These are the activations of a small neural network, seen along a few directions. Each row is one input.
In each table, some parts of the input vary, and every possible input appears once, in random order.
A made-up example of a description, with smaller parts first: line(4) and (point or line(11) or (values(2) and ring(8))).
Shared parts are said once, and a part with two or three values counts as separate values.

A family of inputs:
R1: [  2  15   3  37  37  -5   9 -23  17  -7 -18  15  -7   7  17   8 -33   1]
R2: [-37 -51  48   1  52 -48 -34  13 -17  14 -16 -22  12  16 -43 -36 -21 -21]
R3: [  4   1  -9  32  27  -3  -2 -32  38   2   7   3   0  -6  14  20 -22   9]
R4: [ 51  33 -24  -7 -64  21  22 -25 -31  -8  11  38 -10   0  37  -4  11 -13]
R5: [ 30  34 -26 -16 -69  30  10 -18 -20   5  17  29  18   4  34 -14  29   4]
R6: [ 22   5 -18 -37  24 -23 -16  37 -15 -28   3  10 -28 -16 -30 -26  36  13]
R7: [  0  20 -26 -18 -33  19  23   3  25 -10   2 -13 -16 -21  -1  18  19 -17]
R8: [-55 -35  36  35   7   9  -2  -5  29  50  19 -37  -9  -3 -36  -3 -33  10]
R9: [-11 -39  41  65  17 -23  18  -2  35  27   0 -11   4  39  -8   6 -48 -14]
R10: [-24   5 -11 -11 -32  29  24  22  14 -16   7  -4 -17 -17  15  28  24   7]
R11: [-21 -14   8 -23  41 -41 -54  17 -16 -15 -28  -7  12 -13  -4 -26  -4  19]
R12: [ 33  -4 -42 -61 -19  -5 -28  -2 -69 -29 -13  19  21 -22 -12   1  52 -14]
R13: [-36  -4   7  16  -5  12 -22  -6  44  -9  20  -4   0 -13   9  -9   0  -5]
R14: [-33 -57  31  12  67 -35 -30  14 -13  16  -4 -25 -16  28 -47 -25  -8  10]
R15: [ 29  27 -20   9   4  -2  53   5   2  -2 -14  26 -18  -9  26  11 -10 -11]
R16: [ 38  32 -13   6  -4   7  35   2  13   2 -12   1  -4 -15  23   5  -4   0]
R17: [ 26  35 -16 -37 -74  31   1 -22 -19 -10  27  17   8  -2   9  14  26  -7]
R18: [-36  -4  16 -10  13  25 -12   0  38 -31   8 -14  15   1  12  23  -2  -6]
R19: [-25 -19  46  31  12 -19   7  -9  39  55  22 -25  13  21 -18  -6 -42  -7]
R20: [ 18  29 -29  -6 -22  -3  28   7  31  17   0 -11  18  -2  11  15  10 -10]
R21: [ 49  -3 -29 -39 -22   0 -25   4 -76 -29 -11  20 -23  -8   4 -24  48  19]
R22: [-61 -24  58  29  14  16 -13  17  20  25  20 -37   0  15 -29  15 -26   5]
R23: [ -7 -23  -7 -11  58 -14 -41  19 -11 -26 -27 -21  -2   1  -8 -31   0  38]
R24: [  5 -13 -24 -43   8 -44  -2  28 -28 -22 -33   4  -6 -13 -15 -21  35  -1]
R25: [-16  17   1  10   8 -13   2 -24  35  17   6  -3  18   9  16  11 -25  16]
R26: [ -9 -35  33  61  50  -5  34  -9   8  31   5  -8  -3  21 -23  11 -50   5]
R27: [ -8  31 -19 -26 -66  65  -1   4 -36 -23   5   9   7 -13  13  14  31 -13]
R28: [ 72  41 -15  -2 -29  19  15 -16 -38   6  -3  51  13  10  34  27   7 -17]
Q: The inputs of R16 and R3 match in every part but one. If R6 is changed in the same way as R16 into R3, which row does it become?
A: R23
Q: Describe the family of inputs behind these rows.
A: line(4) and (values(2) or line(5))
Q: A walk changes only the line(5) part. It starts at R15 and steps to R16. List the rest of the walk in order.
A: R20, R7, R10
Q: Change only the line(5) part in R17. List by row number the other rows that result.
A: R4, R5, R27, R28

A family of inputs:
R29: [-61 -35  21  -6  74  -3 -33   7  30  -3 -16 -37 -15 -21 -13 -24  -1   7]
R30: [-23   8  34  32  37 -47  19   1  64  37  -6 -20   2  15 -16  18 -58 -12]
R31: [ 50  33 -65 -12  -7  -9  -7   2 -46 -56 -35  49  11   0  34 -11  40  -4]
R32: [-32 -17  11  33  89 -21 -38   0  18   8 -43 -14  -9 -17   0 -26 -27   7]
R33: [ 62  55 -29   4 -61  20   2 -41  17  12  40  30  15   2  40   9  23  23]
R34: [-20 -27  42  66  26 -20 -10 -18  74  43  38  -9  16  11   8 -26 -30  22]
R35: [ 68  19 -37 -37  -5  -4   6  16 -76 -37 -14  46  26   6   2  -6  34   4]
R36: [-14 -19   9  45  49 -20  -5 -22  74  42  15 -12  19  22   8  -7 -65  -2]
R37: [ 56  44 -67 -19 -46  22  12 -33  16  -1  31  27  22  -3  47  21 -23  -8]
R38: [ 19   7 -19 -20 -43  50  39 -14 -17 -29  19  52 -24   0  40  43  20  -6]
R39: [ -6 -46  37   8  76 -44 -28  20 -21  25  -8 -14  10  35 -52 -33 -20  10]
R40: [ 36  26 -31 -71 -48   6 -31   7 -54 -17  -8   2 -19 -10 -19  14  47  -1]
R41: [-71 -47  14  -5  28 -23 -30   9  49  -9 -12 -59   1 -17 -53 -16  10 -10]
R42: [-10 -30  46  58  15 -23  52  41  33  26   2 -46 -22  10 -32 -16 -36  11]
R43: [-69 -17  42  71  19 -25  -9  -2  35  28  27 -19   6   7 -23  26 -39  -6]
R44: [  8  22 -35 -75 -59  14 -28   4 -38 -19 -25   3 -10 -26   1   9  53  -2]
R45: [-41 -49  18  41  90 -41 -19  13   3   2 -46   7  10   4   5 -44 -26  -6]
R46: [-39 -70  48  53  36  10  28  17  20  24  21  -6 -40  -3   4 -24 -49   8]
R47: [-12 -54  29  31  86 -35 -23  10 -25  30  -1   4  18  23 -30 -39 -17  -7]
R48: [ 45  49 -54 -27 -15  24 -21 -23 -41 -38 -43  29 -14 -37  40  -2  18   4]
R49: [  9  58  -3   2 -75  26  15 -16 -19 -19  22  18  26  -7   1  55  20   1]
R50: [-13  -8  50  35  34 -27  46  10  46  41 -33 -41   7   8  -4 -15 -48 -12]
R51: [-44 -37  45  71  15   2 -10 -22  31  52  27 -41  23   4   0  15 -30  19]
R52: [ 57  36 -26 -10 -93  33  64  12 -29 -16   2   5 -14  -6  18   5  12  10]
R53: [ 53   8 -24  -9 -57  41  51  27 -29 -47  33  28 -29 -13  25   2  14   3]
R54: [-48 -53  52  -3  38 -28 -56  16   1  34 -10 -36  -9   2 -55 -18   1 -11]
R55: [-53 -61  60  40  45  -1  21   6  51  -3  10   1 -19  30  -7  10 -31  -9]
R56: [ 44  72 -47 -32 -56  -5  35  -6  15  -6  10  24   0  -1  28  32  -4 -17]
R57: [ 68  69 -27 -23 -42  16  58  -4 -10 -14  -8  -6 -11  -2  31  13  14  -8]
R58: [  2  32 -56 -77 -63  24 -13 -15 -15 -49 -12  -7   2 -40  -1   4  61  -6]
R59: [-78 -11  37  48  43   4  20  -2  47   1  24  -8  -7  46 -15   9 -39   4]
R60: [-35 -61  54 -10  45 -42 -38  31 -18  26 -15 -27   8  18 -49 -37 -17  -6]
R61: [ 45  12 -35 -70 -36   2 -21  -5 -76 -13  -7  25  -8  -5  -1  -2  38   5]
R62: [ 36  43 -24  -1 -71  43   3 -34 -14  17  32   9  26  -4  31  39  35  15]
R63: [ -2  50 -26 -10 -61  53  31 -20 -15 -19  19  47  -6  11  32  41  14 -12]
R64: [-71 -45  32 -17  29 -23 -51  15  18  21 -15 -41 -12   0 -44 -26   3 -11]
R65: [ 71  12 -24 -44 -20   5 -19  15 -69 -17  -7  36  22   2  -9  -1  52  -3]
R66: [ 13  31 -52 -62 -18  41 -12   0 -30 -55 -10   4  -3 -45  28   7  50   6]
Q: The inputs of R60 and R61 match in every part but one. If R45 is changed in the same way as R60 into R61, which row does it become?
A: R31
Q: Describe the family of inputs behind these rows.
A: values(2) and (ring(9) or ring(10))

A family of inputs:
R67: [ 11 -41  27  37  -1   6  -1 -13 -43   7  35  44   9  37  19   4 -37  24]
R68: [  6  -6   5  58  61   9  30  -2  -5 -15  -8  35 -22  16  35  -3 -29   6]
R69: [ 62  33 -29  -5 -29  33  23 -17 -49 -33  11  63  -6  14  44  26   5  19]
R70: [ 19  68 -41 -39 -33  28 -15 -38  25   0  38  15  -6 -10  38  17  43  18]
R71: [ 66  15 -21 -17 -38  56  35  -3 -20 -50  36  30 -14 -21   1 -18  21  -8]
R72: [ 37  23 -19 -50 -39  -6  46  32 -25 -40  10   8 -24  -5 -26  20  29  -7]
R73: [-17 -40  38   3  -6 -15  17  35  -9   9   7  -7 -24  35 -51 -16   7 -11]
R74: [-74 -29 -16   4  46  -2  -1 -25  50 -18 -18  -5  20 -18   7  21  -1   6]
R75: [-57 -38  38  -2   1  21 -51  21 -21   6 -12  -9   7   4 -42   1  16   9]
R76: [ 11 -35  10  30  37  24  59  14  39 -13   8   4 -12 -17  -2 -39 -26  -2]
R77: [ 21  26 -40 -60 -38  19   1  23 -48 -15 -24 -19 -35 -35   9  10  23 -14]
R78: [ 17 -31  21  17 -45  -2 -18 -14  55  39  37 -36  20  18  -8  -5 -26 -12]
R79: [ -8  20 -40 -62 -38  33 -39   8 -34 -47 -19  11   7 -33   5  17  42  -1]
R80: [-18  -3  32  39   3  -9  -1  -9 -36  42   2  32  21  59  -4   0 -34 -28]
R81: [-33 -22  24   4  24 -40  54  32  31 -21 -15  -9 -29  -4 -26  -8 -12   7]
R82: [-78 -21  15  -6  38  -6 -12  11  16 -26 -56 -29 -11 -15  11 -16  23   1]
R83: [  4 -65  42  16  -9  21  26   4 -14  13  43   6   3  21  -2 -38  -5   7]
R84: [ -7  16  10  50  48 -20  27  -6   3  18 -29   5  10  19  35   4 -46 -28]
R85: [-33 -10  20 -11  11  16 -24 -43  53  51  51 -12   9  14  -1   3   6   3]
R86: [ -4  -2   8  26 -16 -25  20  -2  93  20   1 -37   6  -3  25 -17 -32  11]
R87: [ 45  70 -15   0 -60  13  37  -5 -26  21  -9 -13  17 -14  21  49  16 -12]
R88: [-38 -41  32 -14 -13 -10 -21  26 -38  15  -4 -44 -37   4 -28 -16  -3  -8]
R89: [ 51  46 -44 -17 -91  11   6 -16  21  -7  16   2  16 -12  19  12   1   0]
R90: [  2   9 -57 -46 -25  33 -35 -20  -6 -37  11  20  14 -28  17  51  39 -15]
R91: [-33  23  12  13  45  -4   9 -32  84   5  16 -10  -8 -10  21   1 -16  15]
R92: [-59 -41   1   1  13  23 -60 -22  20  -1  33  -9  17  24 -23  24   7   0]
R93: [ 29 -40   9 -26  65 -63 -76   2 -45  21 -15   1  21   8 -61 -42   8  25]
R94: [ 48  60 -25  -1 -39   6  17   2 -49   1  -2  46  34  -8  34  42   8 -31]
R95: [ -2  12  38  50 -24   6  -2  -5  -1  65  12 -40  20  25 -15  20 -32  -4]
R96: [-12  40  22  67   4 -14  24  11  50  33 -34 -28   1   0   3   6 -35 -14]
R97: [ 13  -6  -4   5  96 -79 -46  17 -13 -11 -61  -3  10 -13 -33 -60  16  22]
R98: [ 79  31 -64 -58  34 -43 -39   8 -70 -17 -23  30  21 -17 -26 -29  46  25]
R99: [-48 -25  12  -6  17 -17   8  24  13 -17 -42 -39 -54 -35   2 -19 -21  -4]
Q: The inputs of R95 and R87 match in every part but one. If R83 is changed in the same way as R95 into R87, which row does it become?
A: R71
Q: Describe the family of inputs behind these rows.
A: values(3) and (point or ring(10))
Q: Which other rows agree with R84 in the values(3) part? List them by row number.
A: R68, R74, R76, R81, R82, R86, R91, R96, R97, R99
Q: Change only the values(3) part in R75. List by row number the other rows that result.
A: R79, R82
